A small network was trained on invented records. Each row is its activation on one of them, seen along a few directions.
Each row is followed by the record's values for the fields C, V, M, S, B, T.
A field that a record lacks is written absent.
Other fields move the rows too, some of them a lot.
In the rows, 500 means zero.
Random noise pushes rows far along 2 fixed directions. That doesn't count. These rows show it; they differ only by the noise:
[435 530 573 524 260 608 506 332 145 414 527 353 530 589 617 525]
[466 546 400 454 473 619 412 405 331 599 519 398 523 609 648 524]
[527 531 235 347 727 611 320 448 570 848 516 438 566 625 733 553]
[498 456 634 458 297 561 537 243 213 507 540 327 644 578 725 595]

[518 492 177 398 753 559 329 740 729 772 493 688 511 392 452 477]  C=absent V=absent M=absent S=absent B=absent T=t3
[440 476 412 571 403 565 489 664 630 380 451 515 423 390 370 421]  C=absent V=absent M=absent S=absent B=absent T=t1
[562 346 495 410 488 499 510 490 681 612 492 493 660 376 605 564]  C=absent V=absent M=absent S=absent B=absent T=t2
[552 491 598 554 478 471 587 380 722 388 453 293 440 589 582 482]  C=c3 V=v1 M=m2 S=s2 B=b2 T=t2
[429 747 214 546 732 633 349 590 524 596 496 463 232 756 451 385]  C=c1 V=v2 M=m2 S=s1 B=b1 T=t4
[523 637 373 502 733 515 441 448 618 613 492 420 358 730 563 451]  C=c3 V=v2 M=m2 S=s2 B=b2 T=t3
[449 554 245 526 594 576 391 742 701 536 453 596 371 452 357 388]  C=absent V=absent M=absent S=absent B=absent T=t2
[458 528 464 530 427 516 473 639 341 454 514 672 487 387 348 453]  C=absent V=absent M=absent S=absent B=absent T=absent
[475 437 546 525 338 518 535 556 414 416 503 564 549 367 429 495]  C=absent V=absent M=absent S=absent B=absent T=t4
[665 276 396 244 762 437 437 506 830 937 526 625 824 315 710 667]  C=absent V=absent M=absent S=absent B=absent T=t3
[549 273 674 469 287 476 621 423 619 431 481 422 696 310 589 586]  C=absent V=absent M=absent S=absent B=absent T=t1
[614 382 637 369 536 466 556 253 473 694 555 399 716 567 767 672]  C=c1 V=v1 M=m2 S=s1 B=b1 T=t3
[556 489 556 419 607 480 519 337 406 687 574 473 597 606 640 618]  C=c1 V=v2 M=m2 S=s1 B=b1 T=t3
[483 614 572 628 424 523 555 439 448 302 479 368 330 647 454 420]  C=c1 V=v1 M=m2 S=s2 B=b2 T=t3
[482 463 589 551 337 483 567 542 383 396 507 588 534 384 396 489]  C=absent V=absent M=absent S=absent B=absent T=t3
[657 230 682 321 484 388 597 337 603 723 545 535 879 314 726 698]  C=absent V=absent M=absent S=absent B=absent T=t3
[529 443 440 356 658 451 416 510 367 761 565 664 678 449 583 608]  C=c1 V=v2 M=m2 S=s1 B=b1 T=absent
[514 353 824 546 146 438 688 365 292 297 522 478 667 355 507 564]  C=absent V=absent M=absent S=absent B=absent T=t4
[467 652 521 567 524 495 494 439 308 443 520 484 355 682 453 450]  C=c3 V=v2 M=m2 S=s2 B=b1 T=absent
[588 348 391 356 631 498 450 533 820 737 485 521 667 383 635 569]  C=absent V=absent M=absent S=absent B=absent T=t2
[381 586 482 534 377 572 443 529  75 424 560 566 458 501 425 487]  C=c1 V=v2 M=m2 S=s1 B=b2 T=absent
[429 699 512 624 406 577 493 438 226 338 510 412 313 698 448 390]  C=c1 V=v2 M=m1 S=s2 B=b2 T=absent
[456 439 514 540 313 553 521 572 489 369 476 501 508 379 435 467]  C=absent V=absent M=absent S=absent B=absent T=t2
[564 338 644 422 471 402 569 404 514 521 505 498 670 423 602 600]  C=c1 V=v2 M=m2 S=s2 B=b2 T=t4
[472 360 600 549 226 544 580 517 514 320 468 435 564 329 471 504]  C=absent V=absent M=absent S=absent B=absent T=t1
[526 602 639 559 488 444 573 388 376 416 528 466 444 619 490 473]  C=c1 V=v2 M=m2 S=s2 B=b2 T=absent
[420 552 299 553 485 592 406 758 511 451 471 646 383 388 298 392]  C=absent V=absent M=absent S=absent B=absent T=t4
[408 441 617 602 131 570 573 553 301 208 483 488 494 344 378 455]  C=absent V=absent M=absent S=absent B=absent T=t2
[473 447 436 496 422 548 469 632 480 483 494 604 534 345 417 485]  C=absent V=absent M=absent S=absent B=absent T=t4
[405 703 393 575 495 582 420 501 249 475 517 489 343 668 447 423]  C=c3 V=v2 M=m1 S=s1 B=b1 T=absent
[528 494 630 536 502 457 577 369 621 392 475 321 467 593 574 512]  C=c2 V=v2 M=m2 S=s2 B=b2 T=t1
[441 717 304 551 679 541 393 645 460 549 511 622 302 601 350 398]  C=c1 V=v2 M=m2 S=s1 B=b1 T=absent
[479 604 570 532 420 529 510 384 170 473 540 489 475 638 520 513]  C=c1 V=v2 M=m2 S=s1 B=b1 T=absent
[506 456 462 484 482 503 491 588 511 542 506 610 552 387 445 500]  C=absent V=absent M=absent S=absent B=absent T=t3
[479 416 479 494 372 553 498 570 543 451 480 508 546 371 480 491]  C=absent V=absent M=absent S=absent B=absent T=t2

Here are new rows. What are their fields?
[471 637 458 527 524 545 453 475 250 530 535 534 424 642 477 477]  C=c1 V=v2 M=m2 S=s1 B=b1 T=absent
[429 421 649 588 127 559 588 503 300 230 490 458 526 364 426 477]  C=absent V=absent M=absent S=absent B=absent T=t2
[503 453 287 479 621 546 427 687 858 592 442 541 465 404 447 450]  C=absent V=absent M=absent S=absent B=absent T=t1
[628 290 500 375 613 437 539 457 940 705 471 453 706 381 672 599]  C=absent V=absent M=absent S=absent B=absent T=t1
[344 545 338 649 287 661 441 783 480 230 436 539 299 360 236 341]  C=absent V=absent M=absent S=absent B=absent T=t1
[527 458 375 461 601 505 463 599 775 607 468 540 512 447 495 477]  C=absent V=absent M=absent S=absent B=absent T=t2
[505 438 542 506 405 491 539 535 492 468 500 558 561 393 461 504]  C=absent V=absent M=absent S=absent B=absent T=t4
[510 368 464 478 436 531 511 577 720 495 459 487 568 344 502 509]  C=absent V=absent M=absent S=absent B=absent T=t1
[474 442 428 503 413 563 474 603 570 468 475 523 511 384 456 471]  C=absent V=absent M=absent S=absent B=absent T=t2
[559 294 700 448 290 467 619 370 532 466 505 426 721 358 633 599]  C=absent V=absent M=absent S=absent B=absent T=t2
[524 376 474 481 464 511 525 554 756 511 460 473 564 375 516 510]  C=absent V=absent M=absent S=absent B=absent T=t1
[607 255 618 359 433 457 565 376 663 638 510 450 791 344 713 642]  C=absent V=absent M=absent S=absent B=absent T=t2
[547 325 602 445 356 491 567 443 574 506 497 466 678 352 593 574]  C=absent V=absent M=absent S=absent B=absent T=t2
[576 308 795 484 267 404 687 319 535 418 503 419 711 387 612 593]  C=absent V=absent M=absent S=absent B=absent T=t2
[443 629 755 706 295 401 667 433 351 146 495 461 325 541 305 419]  C=c3 V=v2 M=m2 S=s2 B=b1 T=absent
[634 433 790 458 642 215 666 328 726 514 488 515 621 507 557 588]  C=c1 V=v2 M=m2 S=s2 B=b1 T=absent
[524 587 695 539 455 452 583 291 243 439 550 428 464 695 547 522]  C=c1 V=v2 M=m2 S=s2 B=b1 T=absent
